Read these off the grid that follows. Rows and columns are numbered from 0.
1) Which number is the entry directly below the smallest entry?
2) Which number is the entry at row 2, column 0?
3) Which number is the entry in the top-right corner?
4) Which number is the top-left entry?
5) Which number is the entry in row 1 and column 0?
6) Which number is the entry at row 1, column 2?
7) Which number is the entry directly below 148?
8) Which number is the entry at row 0, column 2?
[[123 115 121 120]
 [141 145 137 136]
 [135 140 145 150]
 [138 146 138 139]
 [140 144 127 126]
 [139 143 130 130]
 [135 141 144 148]
 [130 136 140 140]
 [140 147 133 132]
 [122 114 119 118]
 [138 143 143 147]
 [139 145 136 136]
 [139 145 141 141]
 [137 147 136 134]
 [139 141 145 150]
 [126 119 138 141]]
1) 143
2) 135
3) 120
4) 123
5) 141
6) 137
7) 140
8) 121

Read these off the row that follows.
1) Read off the entry just left of 119.
2) Read off the entry just right of 119.
array([129, 129, 135, 151, 137, 132, 119, 133, 125, 141, 136])
1) 132
2) 133

Read these off the row that follows.
1) Read off the centre entry.
2) Read off the third entry from the left.
3) Read off the first entry from the left.
4) Read off the 2nd entry from the right.
5) Read off the third entry from the right.
[106 110 112 141 142 149 112 149 111 141 106 140 148 141 142]
1) 149
2) 112
3) 106
4) 141
5) 148

Read these off the matrix that follows. Indices start at 0.
1) What is the entry at row 2, column 0?
2) What is the entry just right of the smallest entry?
3) What is the entry in row 1 and column 0?
4) What is the entry in the top-left corner?
5) What is the top-right entry?
6) What is the entry in the bottom-right corner?
7) What is the top entry of the column that holds the smallest entry?
[[113 151 122 110 120 124]
 [140 125 144 140 105 147]
 [113 150 122 111 121 125]
 [113 150 122 111 121 125]
 [143 123 148 143 100 151]
 [110 152 118 108 125 121]
 [140 125 145 139 105 147]
 [110 152 119 108 125 120]
 [111 151 119 109 125 121]
 [113 149 122 111 121 125]
 [110 151 119 108 125 120]
 [140 125 144 139 105 147]
 [110 152 119 108 125 120]
 [141 127 147 140 103 149]
 [110 151 119 108 125 120]
 [140 124 146 140 104 149]]
1) 113
2) 151
3) 140
4) 113
5) 124
6) 149
7) 120

X =
[[106 153 126 120 101 140]
 [133 145 137 114 109 135]
 [131 132 146 141 100 151]
 [117 141 123 118 118 130]
 [129 133 138 134 111 141]
 [125 133 127 124 123 129]
 [133 133 133 125 117 134]
 [121 156 140 118 103 138]
 [112 145 123 119 115 132]
 [126 140 138 128 109 139]
 [121 152 138 119 107 136]
 [120 152 132 114 115 130]]
Which number is the first entry of the smallest entry's row?
Answer: 131
The entry just left of 127: 133
Which number is the smallest entry in the first row?
Answer: 101
The entry just left of 137 is 145
The largest entry in the last row is 152
The 4th entry, reading row by row -> 120
Which number is the first entry, reading row by row?
Answer: 106
The largest entry in the last column -> 151
The 2nd entry from the end, reading row by row: 115
The top entry of the column that holds the largest entry: 153
The last entry, reading row by row: 130
Which number is the largest entry?
Answer: 156
The first entry in the row that holds the largest entry: 121
The entry in the top-right corner: 140
The bottom-left entry: 120
Which number is the entry just left of the smallest entry?
Answer: 141
Which number is the entry directly below 131?
Answer: 117
Which number is the entry directly below the largest entry?
Answer: 145
The 2nd entry on the diagonal from the top-right corner: 109

Read these off the row that follows.
1) Report the entry just right of the smallest entry.
2) Report the entry just left of the centre entry.
[103 150 100 148 154 149 151 156 103 154 103 102 149 102 154]
1) 148
2) 151

Questions about the array below. Rows and columns are numbered from 0.
1) Read off the entry just left of the centre entry.
2) Read off the top-left entry.
3) Read off the bottom entry of the column that holds the smallest entry.
4) Read off the entry in row 2 and column 0.
5) Read off the smallest entry.
6) Read off the entry at row 0, column 2.
7) Read off the bottom entry of the column that holds the largest entry.
8) Read off the top-right entry.
[[126 123 107 121 124 129 142 125 126 127 125 127 109 128 128]
 [138 133 122 121 122 137 150 140 139 139 137 141 125 140 121]
 [131 135 130 117 115 132 121 129 129 129 131 127 129 128 116]
 [112 114 127 138 140 115 120 114 112 113 114 113 128 114 140]
 [145 140 123 115 112 142 134 142 144 145 141 146 125 147 114]
 [143 138 106 108 112 145 152 145 148 149 143 148 109 144 113]
 [131 134 143 128 123 132 113 130 127 128 130 127 142 131 123]
 [143 137 111 108 111 144 142 142 144 144 144 143 112 142 107]
 [112 115 138 142 144 113 109 114 110 112 113 108 139 111 145]
 [137 129 110 118 118 137 147 138 141 141 137 144 110 140 120]
 [133 136 146 133 127 136 121 131 131 134 134 131 144 134 128]]
1) 152
2) 126
3) 146
4) 131
5) 106
6) 107
7) 121
8) 128

Questions about the array below. Rows and columns are numbered from 0.
1) What is the entry in row 0 and column 2?
2) What is the entry in row 1 and column 2?
3) What is the entry in row 1 and column 1?
4) What is the entry directly below the smallest entry?
5) What is the entry directly below 124?
6) What is the entry just right of the smallest entry?
7) What is the entry just right of the largest entry?
8) What is the entry directly above 116?
[[123 130 123 136 127 128 122]
 [114 144 150 126 147 110 143]
 [133 120 112 134 116 139 115]
 [117 140 143 129 142 115 137]
 [141 112 107 130 109 146 113]
 [117 142 149 124 146 112 143]
 [119 138 136 131 137 119 132]]
1) 123
2) 150
3) 144
4) 149
5) 131
6) 130
7) 126
8) 147
